These are the activations of a small neural network, seen along a few directions. Each row is one input.
Each table varies a few parts of the input and shows all the possible inputs, shuffled.
A made-up example of a description, with smaller parts first: line(4) and (point or ring(9) or (values(3) and ring(8))).
Shared parts are said once, and a part with two or three values counts as separate values.
In the rows, 128 means zero.

Other details of the inputs vary at random and push rows far along two fixed directions, the same in every table; ignore that.

Table:
r1: [ 77 159 140 129 134 102 142  95 123 159 189  91]
r2: [ 51 186 162 155 135  88 144 107 132 166 222  92]
r3: [182  24 116 133  79 166  80 156 153 113  77 147]
r4: [ 99 116 147  99 154 132 109 114 150 146 168  83]
r5: [134  62 105 125  97 162  96 117 134 120 101 118]
r6: [ 97 153 161 141 140 120 127 120 114 141 167 119]
r7: [ 71 162 160 153 131 106 126 119 126 153 190 108]
r8: [114  71  94 154  93 157 115 135 148 102 107 157]
r9: [158 109 115 113 147 125 109 131 125 137  87  90]
r10: [ 94  54  77 126 115 178  96 114 166 108 111 125]
r11: [102 110 160 115 152 130 107 137 143 146 168 103]
r12: [200 175 138 137 128 142 147 156  87  97  50 193]
r13: [106  99 107 135 115 134 133 143 160 112 118 154]
r14: [ 57 195 181 111 168  77 155 122 138 169 241  73]
r15: [134  56  96  93 113 142  94 137 153 139 114 113]
r16: [137  81 129 110 132 151  97 156 143 127 120 130]
r17: [ 70 193 175 103 173  82 155 114 128 174 231  73]
r18: [204 217 135 159 123 108 183 112  60  98  89 189]
r19: [121 101 117 109 121 125 117 143 151 145 141 119]
r20: [119  91 106 139  86 135 121 116 140 146 134 115]
r21: [111 132 100 117 127 118 138 124 136 120 120 145]
r22: [ 90  91 109 125 121 146 119 153 153 109 118 149]
r23: [128 116  82 139 138 139 137  96 130 110  92 108]
r24: [219 182 136 141 116 134 154 150  80  94  37 199]
r25: [183 193 146 172 122 121 163 137  75  97  89 197]
r26: [135  85 142 108 136 157  95 132 154 131 128 107]
r27: [227 232 154 169 125 114 185 123  51  97  68 201]
r28: [107 132 140 109 163 107 116 112 130 148 146  60]
r29: [157 138 151 106 154 138 117 151 112 133 119 132]
r30: [ 62 169 178 123 157  90 139 128 152 159 235  81]
r31: [147  96 121  96 135 145  95 136 134 130 110 120]
r32: [111 112 133 118 123 122 114 149 157 128 161 118]
r33: [118 102  77 136 103 134 134  98 140 119 119 138]
r34: [111  86  77 118 136 144 108 120 148 122  73 103]
r35: [172 207 191 140 147  95 157 166  87 123 145 159]
r36: [137 193 136 141 138  98 185 142 109 126 131 164]
r37: [104  73  82 152  92 148 123 118 161 110 125 147]
r38: [ 93 100  91 105 133 136 114 117 153 120 114 131]
r39: [123 152 105 156 108 115 160 105 132 123 136 151]
r40: [151 168 146 102 153 112 137 134 106 141 136 125]
r41: [110 121 145 133 135 142 113 115 126 139 140 110]
r42: [175  21  78 127  66 178  88 119 139 109  57 133]
r43: [112 148 131 131 142 107 130  98 114 139 137  76]
r44: [140  82 123 101 123 141 103 122 144 135 128 103]
r45: [208 216 164 155 134 117 180 169  61  99  68 210]
Description of these inputs: ring(5) and (point or ring(8)).
The inputs of r1 and r33 match in every part but the ring(5) part. If r43 is changed in the same way as r1 into r33, which row does it become?
Answer: r23
The inputs of r18 and r38 match in every part but the ring(5) part. If r39 is changed in the same way as r18 into r38, which row does it become?
Answer: r36
List by row number the other rows that have the ring(5) part in common with r26.
Answer: r3, r4, r11, r14, r17, r28, r30, r44
Change only the ring(5) part in r13. List by row number the other rows that result.
Answer: r2, r30, r32, r37
Change only the ring(8) part in r19. List by row number the other rows that result.
Answer: r15, r16, r29, r31, r32, r35, r40

Table:
r46: [171  99  97 125 113 145 124 135 125 110  70 149]
r47: [146 208 145 145 151 108 167 124  91 119 113 150]
r48: [146 140 145 138 118 122 140 145 122 126 132 153]
r49: [142  46  98 139  81 162  98 131 153 116  98 140]
r50: [ 60  54 106 112 114 141  91 120 186 142 174  89]
r51: [ 84 163 152 142 141 112 142 120 129 134 177 122]
r52: [ 34 118 125 123 142 126 119 116 166 139 199 101]
r53: [149  38 136  98 114 161  70 151 158 137 118 105]
r54: [165 142 120 139 123 133 139 122 106 116  88 143]
r55: [ 49 133 118 102 161 114 124 102 156 149 187  74]
r56: [110 172 133 126 154 108 147 111 114 139 148 109]
r57: [129 211 168 146 144  96 168 138  96 128 163 159]
r58: [174 170 157 152 113 113 151 136  93 129 124 157]
r59: [177 106  97 129 111 150 124 134 117 101  57 161]
r60: [169 183 177 109 169 105 136 138  87 148 124 103]
r61: [ 94  90 122 122 114 131 110 132 160 139 157 115]
r62: [115 144 114 132 139 130 136 112 122 123 121 125]
r63: [190  89  95 125 100 148 118 136 122 109  52 151]
Describe the family of inputs behind these rows.
Answer: values(2) and (point or ring(8))
The inputs of r54 and r49 match in every part but the values(2) part. If r56 is changed in the same way as r54 into r49, which row does it become?
Answer: r58
Change only the values(2) part in r57. List by row number the other rows that result.
Answer: r59
